A small network was trained on invented records. Each row is its activation on one of them, seen along a few directions.
After each row come some of the record's fields: G, D, M, B.
Not every record has every field; a missing one is written absent.
Other fields move the rows too, some of them a lot.
Strong random noise was added to every row along 20 fixed directions; ignore it. To show where, here is one row again and again, with new noise each time:
[ 509,   37,  202, -204, -434, -297,  198, -566, -255,  -27,  294,  520,
  445, -115,  -10, -130, -260,  335,  -66,  511,  -19,  406,  549,  -58,
 -139,  104,   27,  -21, -492, -543,   96,  156,  -13, -182]
[ -65,  213,  -43,  -56, -249,  180,   45, -175,  -22,  213, -209,  313,
   97,  -10, -304,  -67,  -22,   -6,  315, -152,  318,  107,  437,  157,
 -513,   52, -162, -247,  422,   46, -446,  128,  247, -426]
[-101, -264, -229,  -39,  219,  395,   67,  -17, -133,  -96,  101, -318,
  396,  304,  197, -166, -149, -341,  172, -147,  193, -423, -129,   -5,
 -271, -142, -120,   96, -144,    8, -118,   38,  135, -403]
[-136,  -31, -381, -263, -116, -211,  -98,  220,  348, -155,  -21,  200,
  -29,   51,   90,   10,  168, -188,  179,    1,  267, -102,  261,  415,
 -142,  182,  -80, -355, -155,   80, -442,  404,  147,  688]
[ -39, -112, -176,   22,   79, -303,   -4,  458,   75,  -76,  -95,   97,
  -59, -214,  240,  235, -274,  -74,   91, -179,  145,  -67, -276,  102,
 -276,   30,   32, -235, -127,  222,  167,   97,  195,  602]
[ -58, -124,  473, -147,   72, -154, -240,   22, -148,   12,  127,  243,
   25, -226, -691, -206,  152,  297,  344,   -8, -312, -187, -113, -185,
   26,   83, -275,  -18,   15, -271,  -79,  -76, -213,  222]
[-332,   24, -288, -276,  274,  427, -290, -335,  355, -140,   12,   -7,
  262,  129, -507, -403,  287,  170,  358, -217,  157, -407,   72,  295,
   21,  123, -339,  125,   27, -177,  -90,  231,  -41,  108]
[-273,  279,  354,  168,    3,  202,   46, -170, -339,   36, -170,  297,
  243,  100, -107,  232,  115,  743,  -25,  101,    8,  717, -220,  194,
  339,   43,    5,  -62,   10, -101,  232,  -69,  -28, -166]
[-169,   21, -345, -165,   61,  235, -112,  117,  393, -219, -242,  192,
 -105,  332,   77,   11,  104,   47,   75,   25,  347,  425, -334, -155,
  234,  -26,  -61,  222, -358,   11, -214,   86,   90,   71]
[-117,  -22,  141, -227,  230, -598,  450, -178,  -43,  259,   29,  -83,
  359, -167,   52,  220,  310, -210,  274, -404,   56,  303,  304,  -93,
 -121,  323,  -54, -560,  -16,  159, -436,  711,   72,   80]
[  40, -411,  -87, -488,  373,   36, -253, -186, -193, -447,  101,  104,
   44,  -12, -366, -536,  320,   75,  289,  111, -505, -695,  207,   68,
 -529,   30, -522,   63,  202,   65,   51,   66,  192, -417]
[ 237,  145,  166, -220,   39,   95,  -22,  172, -120, -150, -155, -516,
   55,  304, -124, -277,  356, -527, -194,  197, -119,   20,   -5, -477,
  234,   86,  -58,  240,  105,  171,  113,  -79,  -85, -379]
[-227, -436,  163, -192,   20, -428, -639,  317,  172, -267,  -68,   84,
  -37,   52, -274,  261, -252,  377,  446, -316,  -85,  163, -504, -292,
 -153,   44,   82,  136, -332,  -64,  -51,  271,  190,  227]
[  96,  108,  -20,  196, -209,  136,   72, -264,  139, -165,   -3, -337,
  -53,   92, -179,   83,  444, -166, -229, -155,  223,  -50, -252,  -90,
   73,  226, -107,  126,   88,   81,  210,   31,   32,  359]
[ 209,  470,   90,  501,  -64,  156,  149, -221,  -26,   71,  484,  344,
  408,  462, -203, -226,  252,  146,  -75, -173,  310,   26,  158,   -1,
  -78,   63,   69,   78,  380, -235,   77,  471,  123,  300]
[ 115,  102, -387,  153,  190, -184, -155,   97,  -30,  -58,   24,   28,
  514,  -68,  -12,   20,  177, -298,  130, -282,  346, -159, -226, -176,
 -203, -115,  274,   86, -130, -389,   -3,  518,   14,  233]
[ 748, -352,  -88,  -82,   76,  -96,  459,  279,  223, -133,  -66,  152,
 -257,  144,   33,   32,  397, -339,  -95,  400,  -24,   38,  206, -198,
 -144,  -43, -106,  267,  -84,   91,   11, -317,  395, -154]
[  89,  -53,  170, -218, -112,  326, -195, -431, -348,  250,   69,   73,
  280, -447, -184,  161, -219,  264,    1,   93,  -17,  454, -758, -580,
  219,   54,  326,  264, -489, -313, -152, -438, -418, -403]
[-138,  247, -198,  -43, -350,  435,   49,  433, -121,  351,  103,  104,
  136, -271,  162,  268, -596, -242,   82,  263,  -71, -239, -263,   72,
  112,  563,  168,   40,  -26, -248,   26,  251, -750,  130]
[-277,   48,  308, -691,  108,  -82, -428,  292,  -86,   78, -137, -559,
  -10,  175, -324, -579,   32, -485,  318,  240,  -96,  135,  -39,  -55,
  384,  210,  -21,  354,  156,  247, -415, -200,  -26,   95]
[   8,  223,   53,    8,  107,   58,  283, -197, -199,  152,  383, -152,
  106,   46,  353, -419,   57, -289, -254,  211,  135,  -27,  166,  188,
  386, -239,   54, -187, -148,   88, -331, -325, -126,  397]
[ 252, -110,  134, -132,  247, -288, -188,  161, -388, -162,  371, -354,
  418,  171,  164,  -59,  252, -142, -128,   69, -350, -219,   21,   86,
  -76,  142,  346,  -20,  154,  193,  197,  249,  160,   76]

[-618, -130, -147, -158,   42,  635, -232,   76,  297,   40,   32,   71,
  105,  181,  -59,  -21, -432,  398,  194,  -99,  156, -128, -273,  399,
  304,   -4, -131, -169, -425,  -28,  -96, -187, -240,  142]
G=g1, D=d2, M=m1, B=absent
[ -18,  -92,   27, -102, -372,    6, -169, -352,  169,   54, -146, -202,
 -307, -169, -337, -116, -367, -105,  253, -138,  130,  -63,   21,  -99,
 -392,  169, -187,  384,  254,   57,   -2, -155,  205, -172]
G=g2, D=absent, M=absent, B=b2
[ 160, -361,  -23,  -54, -195, -513,  173,  200,  125,  197, -344, -155,
  -34, -338,  -21,  473,  179, -286,  222,  236,   57,  199,  439,  352,
  131, -100,  239,  -86, -332, -389, -367,  -96,   33,  -36]
G=g2, D=d1, M=m1, B=absent
[-353,   93,  240,  244,  264, -142, -526,  -49, -412,  115,  184, -335,
  188,   53, -192,  -67,  124,  157,  134, -441, -169, -101, -281,   62,
  -18, -137,  371,  103,  542,  117, -120,  118,   77, -107]
G=g2, D=absent, M=absent, B=b3
[   4,   36,  -20, -343,  276,  476,  477,   49, -185,  -77, -126,  221,
  144,  -50,   57,   48,  365,  148, -198,  255, -233,  200, -426,  -73,
  146,  610, -405, -106,  -67,  367,  439,  -15, -205,    8]
G=g2, D=absent, M=absent, B=b1
[  57,   64, -120, -253,  276,  351, -153,   13,  298,  367, -216,   39,
 -123, -263, -349, -135, -211,  150,  261,  -51,   22,  -36,  168,  230,
   -3,  -62,  131,  251,  409,  170,  -47, -505,  133, -484]
G=g2, D=absent, M=absent, B=b3
[-435,  126,  220, -173,  116,  189, -145,   -6,  213,  339,   32,  389,
 -137,   44, -195, -115,  -36,  374,  335,  -95,  -18,  256,  197,   27,
  458, -191,  -35, -189,  -68,  -79, -800, -153, -263, -154]
G=g2, D=absent, M=absent, B=b1
[ 511, -260,  129,  -21,  -60, -103,  329,  390,  -42,   99,  253, -318,
  323,  173,   68,   41,  -38, -513,   85,  306,    0, -412,  359,  353,
 -179,  400,   70,  213,  147,  -40,  302,   90,  273,  300]
G=g2, D=absent, M=absent, B=b1
[ 100,  -64,  -97,  -46,  228,  -44,  229, -146, -146,  121,  324,  184,
   30, -252,  155, -206,   75, -125,  -46,   97,  -52,  -28, -275, -138,
  118,  -75,   31,   16, -174, -113, -212, -115, -204,  277]
G=g2, D=d4, M=m1, B=absent
[  93,   80,  -70,  470, -553,  505, -323,   99, -535, -289, -156, -223,
   48,  210,  135,  270, -157, -161, -279,  271,  121, -134, -527, -145,
 -178, -119,  176,  351,   94, -286,  421, -229,  -71, -381]
G=g1, D=absent, M=absent, B=b1
[ 237, -124,  412,  112, -120,   92, -333, -103,  126,   79,   26, -122,
  271,  122, -617,  162,  188,  433,  116,   63,   54,  169,   38,    3,
  385, -181,  293,  300, -231, -477,   71, -371,    7, -117]
G=g1, D=absent, M=absent, B=b3
[-207, -260,  555,  440, -141, -827,  265,  223, -181,  -40, -113, -480,
 -123, -150,  130,  224, -331, -344,  178, -214,   49,  -14, -279, -377,
  202, -125, -258,  206, -334, -353,  307,  145,  -93,  478]
G=g2, D=absent, M=absent, B=b1
[ 176,  -12,  502,  104,  313, -548,  316,  160,  -28,  172,  -53, -157,
 -312, -123, -135, -126,  289, -222,   89, -184,  -75,   23,  291, -161,
   93, -227, -143, -169,  347,  261, -147, -262,  288,  204]
G=g2, D=absent, M=absent, B=b1
[ 331,  445,  180, -273,   26,  255,   72, -234,  102,  241,  372, -166,
  -61,  142,  -39, -694, -207, -354, -292,  -13,   91,   79,   39, -586,
  103,   91,   17,   74,  194,  494,  -86, -336,  -40,   56]
G=g2, D=absent, M=absent, B=b2
[ 159,  142,   85, -355,  -52,   71, -499,   52,   30,  -61, -156,   62,
 -340,  -82,  -13,  -46,  172,  255, -241,  288, -389,  164,  256,  -65,
  316, -217,  264, -191,   58,  260, -220, -447, -121, -526]
G=g2, D=absent, M=absent, B=b1
[-266, -206, -354,  -74,   83, -106,  276, -286,  119,  155,  -20, -200,
  274,    7,  106,   45,  159, -426,  281, -243,  425,  101,   45,  185,
   24,  -20,   31,  -32, -249, -247, -586,  392,   42,  -20]
G=g2, D=d2, M=m1, B=absent
[ -10, -159, -451, -136,  106,    0,  241, -248,  -76, -374, -337, -162,
   42,  -50,  335,   77,  484, -168, -142,  291,  139,  119,  -27,  328,
  107,  -32, -132,  138, -205,  -82,  116,   11,  182, -100]
G=g2, D=d3, M=absent, B=absent
[-203, -328,   96, -437,  187,  -76, -113,  368,  159, -259, -129,  -19,
 -193,  368,   83,   -7,  401,  -30,   44,   65, -136,  207,  -74,  -58,
  266,  -24, -178, -346, -375,  449, -490,  -95,  159,  121]
G=g2, D=absent, M=absent, B=b1
[ -77, -227, -148,  426,  119, -154,  249, -279,  141, -181,  162,  -60,
 -188,   19,   69,  195,  305, -103,  146, -350,  210, -176, -319,    3,
 -112,  -80, -234,  126,   52, -196,   -9,  266,  153,  474]
G=g2, D=absent, M=absent, B=b1
[  14,   93,  -64,  380, -189, -160,  240,  426,   44,   85,  -70,   95,
 -193,  312,   61,  108,   -2, -344,  157,  379,  -99,   35,  239,   92,
  245,  116,    1,  634,  213, -587,  -52,  428, -252,  -39]
G=g2, D=absent, M=absent, B=b2
[-378,  356,  134,  343,  -63, -166, -177, -154, -186,   28, -115, -593,
  -46,   31,  -46, -337, -133, -335,  -55, -115, -152, -329,  471,   41,
  154, -281, -151,  128,  295, -214,  126,  191, -349, -295]
G=g2, D=absent, M=absent, B=b2
[ -26, -121,  378,   52, -248, -394,   12, -428, -556, -230,   80, -150,
 -299, -295, -236,  -49,  673,  -80, -229,  148, -448, -140,  -56,  -49,
  -55,  204, -242,  -34,  276,   56,  -59,  -15, -130,  161]
G=g3, D=absent, M=absent, B=b1
[-367, -193,  -65, -483,   35, -284, -312,  299,   -9,   21, -261, -400,
  416,   29, -300,  -23,  162, -384,  525,    3,   77,   53,  -26,  253,
  107,  372,   81,  198,  -85, -234, -275,  520,  -24,  158]
G=g2, D=d4, M=m1, B=absent
[-394,  225, -337, -272, -150,   43,  170, -414,   83,  -98, -279,  -90,
    9,  -68,   41,  -80, -133, -157,  -24, -136,  204,  348,  -36,  -68,
  -95,  344, -348, -268,  -88,  164,  154,  473, -172,    2]
G=g1, D=d2, M=m1, B=absent
[-118, -107, -187, -299, -158,   26,   69, -717,   45, -195, -135,   -5,
 -472, -319,  -60,   35,  -79,  316,   47,  131, -342,  133,   30,  147,
 -251,  461, -335,  383,  322,  233,  337,   78,   92, -449]
G=g2, D=absent, M=absent, B=b3
[ 287,  156,  232,   69, -366, -208, -117,  -92,   20, -308,   35,   87,
  -77,  357, -194, -399,   12,    4, -166,   85,  134,    4,  488,  -41,
 -280, -136, -221, -159,  168,   92,  156,    1,  380,   77]
G=g2, D=d2, M=m2, B=absent
[ 220, -124, -134,  173, -221,  176,  436,  243,  325,  437, -265,   87,
 -288, -257,   62,  589,  -61, -217,   97,  268,  176,  369, -191,  -33,
  274,  160,  156,  361, -199, -242, -257, -332, -183,   71]
G=g2, D=absent, M=absent, B=b2
[ -64, -215, -105,  143,  -14,  162, -299, -195,  217, -110,  174,  -17,
  152,  128,  -25,  366,   75,  609,   17, -228,  132,   98, -437,  437,
  -22,  229,  319,  249,   -2,   72,  270,   63,  367,  361]
G=g2, D=d4, M=m2, B=absent
[-309,  721,  151,  -22,  -26,  159,   -8,   29, -274,  156, -207, -292,
    3, -196,  -13, -245,   35, -168, -393,  -11,  101,  283, -211,  -77,
  505,    4,    8, -420,  245,  327,  252, -256, -413,  378]
G=g1, D=d3, M=m1, B=absent
[-516,  461,  110,  372,  183, -265,    0, -261, -664,  392,  261, -338,
   33, -338,  303, -416, -478, -311,   27, -228,   50,   81, -475, -105,
  201, -225,  265,  375,  463,  -79,  -26,  102, -297,  218]
G=g1, D=d4, M=m2, B=absent
[  62,  195, -263, -249,  183,  228,  181, -547,  127, -154, -240, -440,
   12, -139,  358, -171,   98, -221, -578, -159,   88,  164, -100, -665,
  335, -327,  -16, -216, -573,  278,  144, -301, -291, -610]
G=g3, D=d3, M=m1, B=absent
[ 461,   89, -119,  140, -309,  316,  -79, -518,  205,  -15,  445,  127,
  -84,  215,  -10,  -47,  -12,  178, -320,  -51,  -33, -123,  318, -149,
 -220,   -9,  234,  -42,  192,   88,  -80,   -3,   91, -433]
G=g2, D=d2, M=m2, B=absent
[  -3,   17, -373, -189,  182,  290, -202,  225,  466,  105,   97,  232,
  -61,  177,  188,   -3, -264,  101,  163,  -92,   73,  -70,  258,   18,
   86, -165,  229,  -41,  -99,   60, -403,  113,  -51, -248]
G=g2, D=absent, M=absent, B=b1

Here are new rows. What are their fields?
[ -67,  -10, -169,  161, -176,  -84,  177, -390,  343, -269,  -27,   54,
 -386,  306,  158,  202,  422,   52, -240, -177,   69,  345, -145, -375,
  108,  110, -198,  191, -143,   60, -131,  399,   69, -129]
G=g2, D=absent, M=absent, B=b2
[-218,  118, -250,  105, -180, -147, -152,   21,   66,   39,  -20,   25,
 -139, -214,  194,  288,   11,   -2,  -84,  185, -219,   48,  137,  211,
  249,  142,  174,    7, -164, -290, -129,  357, -477,  146]
G=g2, D=absent, M=absent, B=b2
[-170,  134, -559,  -45, -181,  242,   45, -110,   68,  -71, -122, -112,
 -119, -104,  324,   86,  415, -295, -300,   41,  364,  -52,    4,  742,
  -77,   93,  106, -461,  143,  437, -306, -171,  194,  533]
G=g2, D=d2, M=m1, B=absent
[ 333, -394,   46,  214,   71,  278,  295,  -95,  347,   38,  499, -326,
  -45,  335,  232,   44, -458,  -51, -111,  -51,  -62, -395,   29, -162,
  122,  -94,   35,  348, -260,    6,  240, -263,   31, -252]
G=g2, D=absent, M=absent, B=b3
[  -8, -419,    6, -411, -390, -257,  -53, -251, -164, -395, -294, -149,
 -376, -295,   22,   11, -212,  -61,    1,  289, -316, -229,  384,  143,
 -511,   46, -520, -392, -147,  235,   93, -251,  118, -330]
G=g1, D=absent, M=absent, B=b3
[ 143, -154, -301,  -32, -222,  158, -153, -371, -175, -118,  273,  126,
  -43,  -17,  120,   40,   37,  181, -102,  273, -307, -181,  200,  359,
 -244,  144,  263,  295,  239, -126,  -25,   98,   36, -477]
G=g2, D=d3, M=m1, B=absent
[ 108,  302, -110,  169, -197,   52,  104, -401, -137,  122,  400,  140,
 -388, -490,  101, -103,  -23,   83, -390,  132, -335, -403,  151,  204,
  -38,  133,  -13, -257,  361,  124,  180, -150, -399,  379]
G=g1, D=absent, M=absent, B=b2
[ 280, -376,  355,  154, -233,   -3, -630,  412,  342,   66,  402,  -67,
  183,  597, -259,  228, -619,  385,  291, -379,  -35, -379,  480,  118,
 -440, -249,  466,  -71,  103,   27, -153,  -11,  541, -344]
G=g2, D=absent, M=absent, B=b2
[  30, -570,  -75, -295,  299,  133,  122, -159,   71,  108,   57,  313,
 -211, -345,  142,  237, -237,  491,  183, -135, -364, -220,  355,  289,
 -464, -266, -146, -641, -100,  439, -277, -427,  200, -600]
G=g1, D=absent, M=absent, B=b1
[-176,  456,  123,  401,  251,   42, -144, -334,  -26,  119,   90, -410,
 -320,  -46,  339, -247, -185,  120, -461, -188,  -65,   88,   76, -130,
  533, -761,  185, -161,   80,  228,   52, -571, -228,   -9]
G=g1, D=absent, M=absent, B=b2
[ 158, -150,  161, -329,   67,   20,  294,  187,   22,  295, -139,  -39,
  304, -223, -109,   31, -397, -179,  228, -102,   81,   -4,  -22, -306,
 -263,  274, -156,  -98, -211,  123,  127, -101,   16, -246]
G=g2, D=absent, M=absent, B=b3
[-191,  145,    8, -164,  200,  -57, -257, -603,  284,   28,  121,   67,
 -454,  -52,   -2,  -45,  -13,  801, -163,  -49, -561,  283,  453,  364,
  331,  -44,  234,   44,  423,  344,  122,  -32,    8, -570]
G=g3, D=d2, M=m1, B=absent
[-109,  -27, -345, -472,  301,  -29,  201, -497, -262,  -71,   68,  792,
  274, -570,  -14, -125,  363,  516,   74,  420, -213,  239, -147,  314,
  115,  258, -173,  -72, -298, -396,   33,  178, -260,  173]
G=g1, D=d3, M=m1, B=absent
[ 232,  529, -213, -285,  -92,  190,   33, -379, -170,  319, -186,   14,
   28, -483,   84, -140,  153,  -46, -374,  377,   55,  486,  105,  169,
  339,   94,  466,  204,  297,   86,   19, -428, -142, -331]
G=g2, D=d3, M=m1, B=absent
[ 172,   28, -490, -176,  381, -116,  427,  329,  223, -152,  -86,  247,
  -60, -101,  322,  205,  363, -215, -121,  205, -198,    5,  -90,  -59,
  161,  398,  -98,    8,  -71,   62,  285,  520, -198,  156]
G=g2, D=absent, M=absent, B=b3
[-480,    3, -228,  359,   96,  288, -261,  579,  103, -383, -252, -368,
  -86,  462,  141,  214,  251, -130,  -49, -375, -109, -750,   73,  373,
 -171, -145, -277, -460,  308,  324,  105,  310,   -1,   10]
G=g2, D=absent, M=absent, B=b2
